Here are a small network's activations along a few directions, averaged over the inputs that share one value of a field.
Values that are neighbours, or in one group, have similar rows; names and order tell nothing.
Strong random noise was added to every row along 3 fixed directions; ignore it. To show where, here is one row again and again, with new noise each time:
[ 108  213 -264 -474  200 -132 -288 -299 -351 -184 -381   25 -104  254
  128]
[-443 -189  138 -295  -34  351 -332  254 -208 -639 -409   74 -124  185
 -296]
[ 204 -207   18  581   18 -438  354 -288  430  380  477 -235 -531   41
  265]
[  55 -311  121  613  -43 -306  332 -139  456  249  454 -218 -529   29
  146]
[-522   86  208 -262   53  635 -240  273  -29 -676  -88  118 -357 -196
  -23]


Field Y:
y9: [-213  281 -131  -84  236 -124   33 -202  219  254  219   69 -377 -260
  374]
y2: [  23 -401  309  538 -458  246  126  567   30  256  174 -126  396  238
 -603]
y5: [-518  -67   62  332 -185  231  572  413  586  -43   71 -246  -36 -196
  313]
y1: [  67 -122   25  520   17 -406  140 -183  503  307  642 -280 -538  -20
  193]
y13: [ 104  333  -34 -283  339  397  -85   14  -49 -344  269  100  -21 -248
 -211]
y8: [  67  -94 -365 -441  225 -105   88  137 -164  172 -133  511  693  -33
 -105]
y10: [ -89  199  331 -388 -154  733 -295  435 -505 -553   12  214  301 -313
 -310]
y3: [ 457  477   96   23   10 -232  -50 -256   36  142  334  134 -262 -203
   98]
y7: [ 135 -100  -63  809    1 -450  495 -399  346  553  417 -337 -187 -305
  816]
y12: [ 149  479   72 -161  101  343  -85 -265 -218  -72 -150  112  461 -418
  -42]
y11: [ 460  365 -324 -449  204 -101 -172 -109 -172  128 -162   81 -231  -17
  181]
y4: [ -32  -33  203 -147 -235  349   -5  248  101  -67  -43  104  562 -146
  -70]
y6: [-735    9  230  -14  -83  589 -113  261    9 -265 -142   96 -247 -198
  121]
The values of Y form a line.
Going along Y from y8 by way of its neighbour y4, in what order are y5, y1, y7, y6 met? -> y1, y6, y7, y5
List every value one step from y2, in the order listed. -> y10, y12
Fewest steps between y13 and y9? -> 4

Field L:
l5: [  74  134  -40  279    9  224  252  118  174   44  253  107  202 -311
  159]
l12: [-289  131  159  -24 -185  739   43  305   66 -363  110  105   20 -551
   22]
l7: [-197 -618  144  221 -213 -270 -141  147  169 -139 -316 -121   47  458
 -170]
l6: [-41 -86  -5 212   2 120 147 232 103 -19 397  81 188 -91  43]
l3: [ -75  142 -158   39   46 -308  213 -280  103  386  -10 -106 -235   -7
  452]
l11: [-380  150  261 -417   86  300 -261  170  -48 -456 -187  178 -215   50
 -194]
l13: [-116 -165  -80   -2  -13 -302  119 -113  -59  -69 -218 -108  -72   49
  163]
l9: [ 271  623 -273 -292  210  125 -131 -340 -120  309   91  -82  159 -265
  286]
l1: [  73 -298   51  519  -90 -474  276 -244  430  342  264 -120 -439  169
   55]
l4: [ 106  100   36 -390   30  129 -256  -10 -214 -134   53   45 -177  191
  -68]
l2: [ 253  426 -110 -174   93  161 -100 -262 -202  -55   19  -41   60 -174
  117]
l10: [ 226  -91  179  402   41 -148   32   67  169  171  344 -184  -96  -97
 -135]
l8: [  15   62   11  -46  146  163  171  191   -7  102  100  266  -40 -266
  -73]
The values of L form a line.
Going along L from l8 by way of its neighbour l6, in what order are l5, l11, l4, l2 met? -> l5, l2, l4, l11
List every value one step from l13, in the order listed. -> l7, l3
Fewest steps between l1 and l12? -> 6
